These are the activations of a small neural network, seen along a few directions. Each row is one input.
In each table, some parts of the input vary, and every possible input appears once, in random order.
A made-up example of a description, with smaller parts first: one of 6 places along a line, together with either a single point or one of 9 places around a ring or (one of 2 separate values, together with one of 8 places around a ring).
Shared parts are said once, and a part with two or three values counts as separate values.
(in the rows, 128 means zero)

Other details of the inputs vary at random and push rows far along two fixed directions, the same in every table; ignore that.

A family of inputs:
r1: [157 109 129  12 207 179 112 136 168 118 113]
r2: [129 110 121 136 157 132 125 154 125 141 129]
r3: [183 103 138  69 167 131 143 119 151  94  74]
r4: [154 102 123 241  75  72 155 130 104 116  95]
r5: [160 121 138 150 115  96 153 102 115 121 119]
r6: [173 124 134  94 163 128 145 122 123 121 124]
r7: [182 118 130 128 152 120 156 106 126 112 112]
r8: [156 111 135 161  91 101 159 115 128 100  77]
r9: [152 112 126 220  50  63 148  94 122  91  75]
r10: [ 39 162 120 172  86 136  85 149 127 159 167]
r11: [159 122 138 134 122 112 148 107 119 124 127]
r12: [ 75 158 130 119 122 154 100 143 112 164 196]
r13: [129 123 123 110 135 130 131 135 139 130 104]
r14: [ 58 164 118 122 145 167  92 137 116 167 201]
r15: [154 129 130 141 134 116 148 114 113 118 128]
r16: [149 110 126 152 104 100 140 119 144 103  96]
r17: [150 128 136 196  78  80 154 105 104 118 124]
r18: [ 75 161 122 134 124 155 105 139 106 156 190]
r19: [ 47 174 119 154  96 150  90 147  98 170 209]
r20: [ 35 153 115 162  84 133  83 146 130 153 175]
r21: [150 116 134  12 203 178 115 140 160 117 112]
r22: [157 116 133  33 203 168 121 146 169 125 109]
r23: [ 78 143 118  94 136 164 101 154 137 156 148]
r24: [171 104 137 128 123 106 162 115 137  97  68]
Each input here is: one of 2 separate values, together with either a single point or one of 5 places along a line or one of 6 places around a ring.
Q: The inputs of r20 and r16 match in every part but the choice among 2 separate values. If r9 is changed in the same way as r20 into r16, which row does it become?
A: r1
Q: Change only the place on the line of 5 in r11. List by row number the other rows that result.
A: r7, r12, r18, r19
Q: Change only the choice among 2 separate values in r11. List by row number the other rows that result.
A: r5
Q: Change only the choice among 2 separate values in r12. List by row number the other rows that result.
A: r17

A family of inputs:
r25: [ 99 139 121  62 199 187  97 150 123 165 193]
r26: [185 125 139 113 138 117 169 108 115 114 106]
r27: [108 145 123  73 189 178 114 160 119 166 176]
r28: [113 132 128 197  48  94 132 116 118 104  92]
r29: [ 97 121 120  45 187 185  95 171 165 149 140]
r30: [180 129 143 121 128 106 160 110 120 116 106]
r31: [181 120 137 124 130 113 158  93 114 108 116]
r32: [170 123 126 131 130 107 133  86 154  89 106]
r33: [ 63 152 106 182 107 131  80 127 134 142 182]
r34: [ 99 132 126 192  44  96 129 119 131 115 106]
r35: [ 85 138 125  89 120 161  98 146 143 133 138]
r36: [148 113 136  81 142 131 139 121 160 114  83]
r37: [144 132 130 127 150 127 137 141 118 143 137]
r38: [ 15 163 121 159  67 139  82 140 118 155 164]
r39: [ 26 153 112 179  83 147  78 165 115 158 165]
r40: [136 144 135 190  82  99 154  98  95 119 132]
r41: [193 110 133 119 176 124 164 119 121 116 108]
r42: [111 117 122 196  83  93 132 131 123 120  93]
r43: [176 118 146  85 156 121 147 114 129 119 123]
r44: [177 116 137 112 138 112 151 104 122 111 125]
r45: [193  99 131 116 167 114 153 120 126 115 118]
r46: [161  97 124  91 160 141 131 148 153 112  88]
r47: [ 73 131 119  88 157 165  96 162 154 158 143]
r48: [140 122 132 201  92  84 144 124 102 131 134]
Q: The inputs of r28 and r39 match in every part but one. If r40 is changed in the same way as r28 into r39, which row does it become?
A: r41
Q: What do these inputs look like to the network?
A: one of 2 separate values, together with either a single point or one of 5 places around a ring or one of 6 places around a ring
Q: Start at r44 and move only the place on the ring of 6, one step at a time. The first step leads to r43. Which rows follow, in order?
A: r30, r26, r40, r31
Q: Change only the place on the ring of 6 in r25. List by row number the other rows that result.
A: r27, r37, r41, r45, r48
